These are the activations of a small neural network, seen along a few directions. Each row is one input.
In each table, some parts of the input vary, and every possible input appears once, in random order.
A made-up example of a description, with smaller parts first: ring(8) and (point or ring(11) or (values(3) and line(4))).
Shared parts are said once, and a part with two or three values counts as separate values.

Other details of the inputs vary at random and push rows far along two fixed directions, the same in every table; ignore that.

A family of inputs:
row 1: [-17   1  -5  17   3  10  47  11   3 -11   5  11]
row 2: [  6  -7   4   7  -7 -14   6  26   5  -8 -11 -16]
row 3: [ 13  -2   9   7 -11 -19 -38  20 -24  13 -16 -26]
row 4: [ -9   3 -15 -18  15  21  31 -15  29 -17  13  29]
row 5: [  8  -2   6  -6  -7   0 -35 -10 -18  26 -11 -11]
row 6: [  5  -2   0   1  -6  -6   3   5   7  -6 -12  -1]
row 7: [-19  -2   5  17   8   1  23  -2   0 -17  10  11]
row 8: [ 12   4  12  -5  -6   5 -37 -16 -14  19 -11 -11]
row 9: [ 11  -4   5  20  -6 -12  21  28  17 -23 -16  -5]
row 10: [ 10   5   6  -6 -19  -7 -36 -16  -9  10 -10 -13]
row 11: [  2   1  -5 -17  16  31  17 -23  16  -3  17  27]
row 12: [ -4   7  -8 -21  13  22  -7 -25   5   6  10  20]
row 13: [  6  -4   9   8 -11 -19  -1  26   4   0  -8 -19]
row 14: [ -2  -6  -6  -7   1   1  20  13  14 -10   5   2]
row 15: [ -3   3   0 -12  -8  -5 -25  -6  -1  10   3 -17]
row 16: [  8  -6   4  10 -17 -24 -20  17  -7   6 -22 -19]
row 17: [ -4   8   1  34   7 -27  28  23  -2 -21  -9  -6]
row 18: [ -1  11   1 -28  -7  14 -32 -40   0  16   3   1]
row 19: [ -7   5  -5 -33  -6   9 -34 -32  -6  23   8  -8]
row 20: [  3   3  -5 -21   5  19 -20 -32  -4  14   9  14]
row 21: [ 14  -3   5  21 -11 -20   4  25   8 -16 -20 -13]
row 22: [ 18  -2   9  14 -11 -16 -37  10 -21   9 -23 -20]
row 23: [ -3  -2  -7 -23   7  26  22 -26  22  -3  10  20]
row 24: [-12   7   0   5 -13   2  -5 -12 -26  14  -1  -7]
row 25: [ -7   0  -9 -22   6  13  21  -5  21  -7  24  16]
row 26: [ 13  -6  -3  30   9  -6  29  36  17 -33  -4   8]
row 27: [ 8 -3  2  5  4  5 -2  3  2  1 -7  2]
row 28: [  5  -4   1  16   3 -12 -10  29  -1  -4  -2 -15]
row 29: [ -7  -1 -11 -19  22  25  30  -3  21  -8  31  30]
row 30: [  0  -8  -6  -2  17  14  36  21  16 -16   9  15]
row 31: [  3   2   9 -18 -14  -6 -29  -6 -11  18  -2 -16]
row 32: [-13  12  -6 -11  17  12  33 -33   4  -2  23  24]
row 33: [  6  -4   6  -9 -16  -7 -32 -13 -10  24 -15 -18]
row 34: [  5   1  -1  -9 -11  -3 -23 -15  -2   8  -7  -5]
row 35: [  8  -2   1  12  -1 -16 -25  23 -13   1 -10 -23]
row 36: [ -3  -9 -14  -1   7   3  35  12  24 -19   6  17]
row 37: [-16   1  14  -9  -1  14  -8 -39 -15  16  12   5]
row 38: [ 10  -4   1  17  -9 -20 -41  14 -18  13 -19 -25]
row 39: [-21   8 -12  -3   2  20  30 -18  -1   1  22  22]
row 40: [ -3   0 -10 -23  12  23  -6 -27   3  13  17  22]
row 41: [ -7  -6  15  33  -8 -23   0  14 -16 -11  -7 -10]
row 42: [  6  -8   0  18  10  -9  31  49  10 -25   1   5]
row 43: [  0   1  -4 -27   4  19 -22 -30  -7  25   7  13]
row 44: [-12   7  -2  32 -12 -17   5  24 -19  -4 -13 -15]
row 45: [ -1   0  -3  -9  -7  -6 -24 -11  -1  12  -6  -8]
row 46: [ -9  -2 -14 -30   9  21  20 -18  18  -4  24  18]
row 47: [-16   3  13 -13  -1  12  -9 -40 -19  15  12   8]
row 48: [  8  -8  -5  19   7 -12  16  40   5 -20  -2  -4]
row 49: [ -2  13  13   2  -3 -11  -9 -21 -22  16  -7 -11]
row 50: [  9   0  -1  22   8  -5  10  26  11 -22  -8   4]
row 51: [  6  -7   3  20  11  -7  30  47  15 -19   1   2]
row 52: [ -2   9   6  12   3 -14  15  -6 -10   1  -3  -2]
Each input here is: line(4) and (values(3) or (values(2) and line(5))).
Question: Changing only the line(4) part turns row 5 into row 43. The same change can be made to row 1. Which row results?
Answer: row 24
Question: Changing only the line(4) part turns row 18 into row 21. The same change can be made to row 50. Which row results?
Answer: row 11
Question: Start at row 29 and move only the line(5) part, one step at a time. The first step leads to row 48. Which rows follow, in order?
Answer: row 40, row 20, row 26

A family of inputs:
row 53: [ -1  -1   7 -10 -17 -10 -15  -3   2   6 -10 -15]
row 54: [-29  11  -9 -27   8  25  29 -44  13  -4  34  26]
row 55: [-15   2  -6 -13  32  29  56 -14  19 -10  30  38]
row 56: [ -2   8 -13 -28  24  38  12 -34  21   4  22  36]
row 57: [-17   6  -6  -7   8  14  -3 -14 -13   5  24   9]
row 58: [ 18  -6   1  25   7  -8   9  40   5 -21 -10   4]
row 59: [-26   8 -19 -11  24  26  44 -15  17 -11  37  33]
row 60: [ -5   6  18  -6  -8  -5  -8 -26 -15  13  -1 -11]
row 61: [-11   6  -4  13  -8 -18  -3   3 -15  -1  -3 -11]
row 62: [  3  -1   5 -29  -5  11 -59 -29 -20  32   7 -10]
row 63: [-10  -2 -15 -25  16  21  42  -9  31 -10  19  29]
row 64: [ -2   7   8 -33 -27   5 -42 -39 -13  35  -2 -18]
row 65: [  5   0   1  -9 -12  -4 -23   5 -10  21  -6 -15]
row 66: [  7  -6   4  23  -3 -18  20  27  19 -31 -15  -5]
row 67: [ 15   1   6  17 -12 -15  -7   6   7 -10 -18 -10]
row 68: [ 15  13   2 -19 -10   3 -55 -42 -19  31 -10 -11]
row 69: [  1  -8   4  33   4  -4  19  32  -7 -16 -10   6]
row 70: [  1  -8   3  42   2 -15  23  36  -3 -18 -17   0]
row 71: [  6  -6   7   6 -14 -20 -12   5   7  -7  -9 -15]
row 72: [ 10  -7  -2  30   7 -18  12  45  11 -24 -15  -4]
row 73: [  8 -14  -1  23   2 -15  16  57   6 -22  -9 -12]
row 74: [ 11  -5   4   9   5  -3 -17  21  -6  -6  -7  -8]
row 75: [  7  -6  -1   6  -6 -20  -7  15   3  -8 -11 -11]
row 76: [  9  -9  -1  16  -3  -8  13  46   3 -10  -3  -9]
row 77: [-16   0 -15  -8  21  33  59 -22  20 -17  17  41]
row 78: [  8  -6  -3   7   0 -13 -14  15   0  -1  -7  -9]
row 79: [  6   1  12  27  -5 -25   5  16 -14   0 -15 -16]
row 80: [ 13  -1   1  17  -5 -21 -13  17  -1  -9 -19 -16]
row 81: [-11   4   2  -5  -5  15  10 -33   0   5   1  12]
row 82: [  3   5  -1 -23 -22  -2 -40 -20 -18  32 -10 -21]
row 83: [  3   2   3 -24 -14   2 -52 -22 -19  36  -3 -19]
row 84: [ -4   2   9 -13  14  19   1 -21 -13  15  19  12]
Question: Changing only one part turns row 81 into row 77. The same change can be made to row 71. Which row results?
Answer: row 75
Question: What is each input in this table made of?
Answer: line(4) and (values(3) or line(5))
Question: Which other rows does row 81 become when the values(3) part takes its other values? List them by row number.
Answer: row 54, row 60
Question: Which other rows does row 69 become when the values(3) part takes its other values? List them by row number.
Answer: row 57, row 84
Question: Start at row 73 and move only the line(4) part, one step at a time. The first step leads to row 83. Which rows follow, in order?
Answer: row 63, row 53
